A small network was shown many inputs. Here are its activations along a few directions, one row for each input.
In each table, some parts of the input vary, and every possible input appears once, in random order.
Descriptions start from the smaller parts, as in this example, which fits no table here: line(4) and (point or line(11) or (values(3) and ring(5))).
Shared parts are said once, and a part with two or three values counts as separate values.
(in the rows, 128 means zero)

Other details of the inputs shift rows strongly along two fixed directions, in all tables alike. That doesn't count.

A family of inputs:
r1: [152 103 154 105 132  96  95 162  70 206 178 196 165 135]
r2: [140  42 120  39 163 104 121 113 118 131 163 141 155 158]
r3: [102 148 110 196 105 167 135 138 209  71  72  63  91 161]
r4: [141 135 117 227 120 145 162  97 230  83  98  78 114 129]
r5: [121 229 129 179  91 178 143 138 154  97  70  65  81 118]
r6: [241 106  54 171 109  87  58 210 171 208 124 144  42  96]
r7: [115 204 153 219 107 161 141 152 137  96  68  89  64  92]
r8: [ 87 191  99 170  84 157 157 124 201  77  85  63  81 140]
r9: [ 91 115 241 152 161 186 188  86 105  56 124 138 211 211]
r10: [136 205 155 202 122 173 136 166 163 105  51  71  89 134]
r11: [ 10 144 183 133 131 173 166  76 108  50 131 124 211 210]
r12: [210  91   7 118 136  67  94 133 218 164 116 103  53  69]
r13: [ 37 114 228 184 150 176 155 120  73  47 113 152 208 180]
r14: [ 79 106 103  40 122  90 106 123  60 139 152 163 138  94]
r15: [121  99 153  76 169 100  89 175  40 156 132 162 150 100]
r16: [180  76 151  57 189 119 115 143  76 148 145 152 157 146]
r17: [141 121 131  10 143 116 130  99  83 155 170 148 139 113]
r18: [154 112  12  98  99  66  81 178 175 146 108 100  15  52]
r19: [138  88 128  62 185 133  87 176  61 154 126 148 166 147]
r20: [ 40 190 217 170  72 168 173  68  89 112 190 176 205 172]
r21: [104 129 132 237 111 148 125 149 178  63  68  79  82 130]
r22: [138 120 115  46 153 108 129  91  90 173 177 159 171  81]
r23: [ 85 178 250 134 150 188 203  73  72  87 135 131 193 177]
r24: [129 107  99  44 143  92 139  80  98 166 170 161 173  94]
r25: [213  91  23  83 126  75  95 141 211 146 109  92  22 101]
r26: [127  61 120  59 178 133  90 171  81 145 121 154 167 157]
r27: [126 217 142 193 114 185 146 151 154 111  60  72  76 125]
r28: [174  99 165  44 181 110 122 141  72 165 142 149 153 131]
r29: [155 129 128 241 133 150 157 107 217  90  87  77 116 131]
r30: [147  52 131 115 135 106  90 159  94 181 176 205 170 160]
r31: [182 159  23  69 106 113  74 177 165 178  95  89  22  61]
r32: [159 124 139  22 150 115 129 113  64 158 161 143 145 115]
r33: [ 87  42 108  71 151  94  87 147  86 123 152 155 152 127]
r34: [108 182 110 226  40 127 157 113 213 112 139 115  83 142]
r35: [ 82 157 109 213  92 131 133 122 188  53  82  87  73 124]
r36: [ 90 120  92  13 129 114 112 122  77 154 144 145 150 127]
r37: [171 146  34  95  99  89  69 178 148 164 102 107  10  28]
r38: [175 192 162 232 138 151 163 125 185 117  78  85 112 101]
r39: [ 31 177 202 168  63 152 183  57  98 105 183 178 207 185]
r40: [166  48 127  89 193 112 117 130 103 158 148 168 189 124]
r41: [ 75 103 229 152 154 175 187  70 113  54 136 121 210 215]
r42: [131 168 152 241 124 158 124 170 150  73  62  91  82 117]
r43: [243 138  51 125 151  96 103 162 167 207 102 106  45  37]
r44: [ 33 115 206 157 150 189 159 103  98  60 117 117 220 216]
r45: [129 179 122 165  89 143 185  91 215  71 104  67  72 139]
r46: [131  40 120 114 127  95  89 144 102 179 188 187 169 164]
r47: [142 220 140 235  48 149 143 127 167 133 124 116  83 120]
r48: [156 123 123  57 160 107 128 104  70 176 169 154 177  83]
r49: [202  72  23 154  82  72  64 180 213 191 142 134  39 108]
r50: [136 200 128 160  80 148 181  81 198  82  91  75  69 127]
r51: [ 27 190 224 152 116 172 166  94  40  65 134 138 195 139]
r52: [108  68  97  90 109  78  97 117 111 169 201 195 160 158]
r53: [141 116 141  96 124 108 105 146  60 212 187 197 152 125]
r54: [177  75 135  92 200 111 114 135  83 166 153 163 189 115]
r55: [121  85  93  48 152  86 142  90 116 155 183 153 176 105]
Description of these inputs: ring(5) and ring(11).
Changing only the ring(5) part turns r37 into r20. The same change can be made to r15. Which row results?
Answer: r1
A walk changes only the ring(11) part. It starts at r23 and steps to r32. List the rest of the walk in order.
Answer: r17, r50, r45, r25, r2, r41, r9, r16, r28
Which other rows does r19 become when the ring(5) part takes its other values? List them by row number.
Answer: r6, r16, r42, r54
A walk changes only the ring(5) part. It starts at r27 and steps to r7. List the rest of the walk in order.
Answer: r53, r43, r23

A family of inputs:
r56: [  9 192 246 152 133 192 197  74  53  54 130 118 201 131]
r57: [137 138 137 195 107 145 121 157 180 103  89  99  81 150]
r58: [130 170 102 172  65 151 144  96 196 117 143  87  85 124]
r59: [132  60 164  68 190 113 122 114  58 160 175 182 231 137]
r60: [139 216 123 160  87 140 131 113 137  97  95  89  71 102]
r61: [110  50 142  54 198 117 118 108  62 136 169 177 218 153]
r62: [240  59  70  69 157  68  79 176 140 205 135 142  75  81]
r63: [131 139 119 207 118 150 113 155 182 104  83  96 103 137]
r64: [174  90  19  61  93  63  76 147 138 207 153 177  59  59]
r65: [135 224 118 142  89 152 152 130 163 104  96  97  82 102]
r66: [115  49 160  42 186 113 126 111  60 135 174 179 196 166]
r67: [136 128 108 196 123 149 130 142 185  89  78  88 104 136]
r68: [217  67  61  85 146  72  59 206 122 214 139 149  66  99]
r69: [150 154 126 228 122 146 123 159 167 125  96 106 107 131]
r70: [ 19 218 227 128 118 195 213  55  82  91 130 120 213 183]
r71: [ 58  93 128  35 133  66 135  89  69 145 209 177 202 136]
r72: [142 127 127 184 112 144 138 144 182  88  83  91  82 149]
Describe the family of inputs behind these rows.
Answer: values(3) or line(4) or (values(2) and ring(5))

A family of inputs:
r73: [141  85 126  87 160 101 117 135  97 145 146 148 143 112]
r74: [ 60 148 184 119 131 160 171  73  95  83 144 133 198 162]
r75: [164 120  87 156 120 116 103 165 174 124  91  98  57 103]
r76: [ 68 143 202 148 142 170 150 115  74  95 132 145 199 174]
r77: [ 77 149 211 149 142 167 158 113  76 104 134 148 201 169]
r78: [182 141  89 163 135 123 112 159 168 143  90  98  73  83]
r79: [135  61 109 100 159  95 111 140 127 152 147 156 159 152]
r80: [166 166  83 148  99 119 112 157 166 156 103 107  61  92]
r81: [115  97 107  72 134  96 114 121  99 141 154 148 137 110]
r82: [119  79  95  88 136  88 117 124 131 156 161 158 155 145]
r83: [109  96 108  70 129 102 109 130  99 142 154 149 132 118]
r84: [118 111 103  75 140 110 109 127  92 153 146 147 148 103]
r85: [100 202 155 211 101 165 171 100 164  87 101  95 124 121]
r86: [124 150 168 238  99 175 157 107 179  84 111 106 122 160]
r87: [179 135 101 158 115 111 111 167 170 140  95 105  55 106]
r88: [115 180 170 204 112 179 160 122 163  73  84  87 114 163]
r89: [157 102 131  73 162 116 117 135  96 157 141 142 145 127]
r90: [ 62 135 198 147 147 171 150 110  80  89 130 140 202 166]
r91: [139  63 112 107 152 104 103 145 124 160 157 153 163 150]
r92: [127 113 110  56 131 117 112 130  97 152 150 144 134 132]
r93: [135  83 108  91 118 113 110 115 113 162 177 163 143 130]
r94: [124 111 121  71 124  97 117 133  95 158 158 156 131 121]
r95: [102 197 167 209  89 150 174  98 167  84 110 100 110 135]
r96: [184 136 100 161 123 108 114 158 171 140  99 103  59  97]
r97: [154 147  79 145  92 108 109 153 171 135 108 105  49 103]
r98: [152 101 132  70 155 119 114 144  95 157 138 144 140 136]
r99: [188 150  97 164 129 122 109 164 163 152  92 102  70  91]
r100: [136 111 110  59 145 111 127 114 104 152 154 141 144 111]
r101: [175 129  84 141 128 132 107 160 177 128  85  88  62 109]
r102: [159 147  71 129 105 125 113 143 181 132  99  91  57 101]
r103: [ 85 194 150 207  93 172 157 111 162  79  95  94 118 135]
r104: [157 161  75 147  98 123 104 159 164 147 101 104  59  96]
r105: [134  93 116  88 163 116 103 144  88 148 132 145 152 111]
r106: [133 126 117  78 137 108 114 129  89 170 155 153 146 107]
r107: [123  80  98  94 128  98 110 128 128 164 171 155 159 143]
r108: [ 69 161 198 118 121 162 174  85  91 100 149 141 191 174]
r109: [ 87 116 199 162 133 160 155  88  97  83 152 163 204 177]
r110: [142  87 117  70 165 118 112 133  99 140 133 136 147 124]
r111: [113 205 164 194  97 166 177  93 170  87 104  90 115 142]
r112: [190 135  90 145 136 125 121 148 178 135  91  90  68  96]
r113: [ 72 134 185 149 110 154 161  71 101  87 166 165 199 169]
r114: [131  87 126  84 146 107 102 152  90 144 143 151 133 134]
r115: [131  79 120  85 157 102 108 138  96 137 139 146 142 117]
r116: [ 97 188 159 208  95 151 177  93 171  75 108  96 113 127]
Describe the family of inputs behind these rows.
Answer: values(2) and (line(4) or (values(3) and ring(6)))
Changing only the values(2) part turns r86 into r93. The same change can be made to r101. Which row results?
Answer: r102
Which other rows does r74 become when the ring(6) part takes its other values? List them by row number.
Answer: r92, r100, r102, r108, r111
Which other rows does r100 become when the values(3) part takes its other values? List them by row number.
Answer: r85, r116
A walk changes only the line(4) part. It starts at r113 and steps to r93. List the rest of the walk in order.
Answer: r107, r82

A family of inputs:
r117: [121  45 146  23 185 100 116 126  47 150 166 168 206 152]
r118: [ 55 114 160 105 134 146 143  90  90  97 158 157 198 162]
r119: [173 116  84 149 123 113  91 184 157 155  94 107  65 100]
r120: [114  65 100  34 142  85  86 147  66 185 187 176 161 125]
r121: [212 103  82 143 136 111 100 162 170 156 106 107  65  94]
r122: [161 128 104 155 109 121 130 120 174 137 130 118  90 114]
r123: [ 86 205 187 152 103 185 178  93 122  88 114 103 149 163]
r124: [153 119  93 145 138 130 102 156 156 121  91 105  88 112]
r125: [157 163  88 129 125 116 128 130 149 147 108 101  90  67]
r126: [111 173 191 222 117 170 165 119 144  86 101 118 153 163]
r127: [136 121 101 122 123 113 133 121 168 125 125 116 103 127]
r128: [ 70 189 193 174  96 157 171  96 109  68 118 120 137 141]
r129: [115 122 134 112 133 118 122 118 112 149 166 167 159 143]
Describe the family of inputs behind these rows.
Answer: values(3) or (values(2) and ring(5))
Which of the alternatives is r125?
Answer: values(3)

A family of inputs:
r130: [195 184  65 160  94 145 122 145 204 124  75  57  13  74]
r131: [204  65  67  76 166  81  91 170 141 201 144 149 123 123]
r132: [ 86 211 177 188 112 187 177  78 144  55  95  84 142 130]
r133: [179 177  69 172  80 141 135 120 211 124 100  73  38  86]
r134: [ 60 131 161  64 148 119 144 112  52 130 155 156 195 119]
r135: [112 161 218 231 128 169 172 115 142  54  95 109 144 155]
r136: [158 184  61 186  93 120 133 122 207 125  84  84  46  66]
r137: [175  99  48  41 137  85  88 125 122 180 154 138 107  68]
r138: [ 90 118 159  56 120 138 145  84  74 134 184 171 186 157]
r139: [175 113  51  34 121  66  72 179 106 195 136 137  62  88]
r140: [ 77  36 157  79 178 130 125 126  85  86 135 146 200 188]
r141: [217 153  81 198 134 130 119 185 221 140  57  69  41 116]
r142: [ 97 157 204 243 117 183 157 117 127  60  96 114 139 156]
r143: [115  72 186 110 157 113 136 110  75 122 175 183 204 150]
r144: [ 95 171 191 230 128 194 158 126 153  83  83  93 164 181]
r145: [ 59 122 150  75 132 108 149  95  70 137 175 167 203 122]
r146: [ 57 125 156  76 126 106 142 100  67 140 187 168 190 137]
r147: [ 91  79 159 120 148 142 110 126  72 139 174 187 215 165]
r148: [176 107  38  37 153  77  80 158 110 188 121 133  78  48]
r149: [159 107  57  46 107  63  85 153 113 194 162 153  87 101]
r150: [ 89 210 189 181  89 195 181  92 147  65 101  96 121 159]
r151: [ 81 132 173  49 128 136 137 110  55 134 164 165 175 162]
r152: [204 135 106 211 123 113 135 145 223 133  87  86  53 113]
r153: [ 92  87 170 109 164 152 105 143  53 132 153 175 207 162]
r154: [ 94 164 179 241 112 184 163 108 172  89 103 105 172 184]
r155: [ 78 208 180 197  65 172 182  83 164  80 122 112 124 170]
r156: [188  47  73 100 140  82  67 164 110 183 153 167 100  92]
r157: [ 58 134 167  65 142 117 137 117  50 133 166 157 183 134]
r158: [160  92  68 201 118 117 112 151 243  86  79  75  49 139]
r159: [223  60  81  67 182  71  82 181 128 195 121 131  81  94]
Describe the family of inputs behind these rows.
Answer: values(2) and (point or ring(6) or ring(8))
Changing only the values(2) part turns r136 into r148. The same change can be made to r156. Which row results?
Answer: r142
Which other rows does r151 become when the ring(8) part takes its other values? List them by row number.
Answer: r130, r132, r134, r139, r148, r150, r157
A walk changes only the ring(6) part. It starts at r153 and steps to r142. List the rest of the walk in order.
Answer: r135, r159, r141, r144
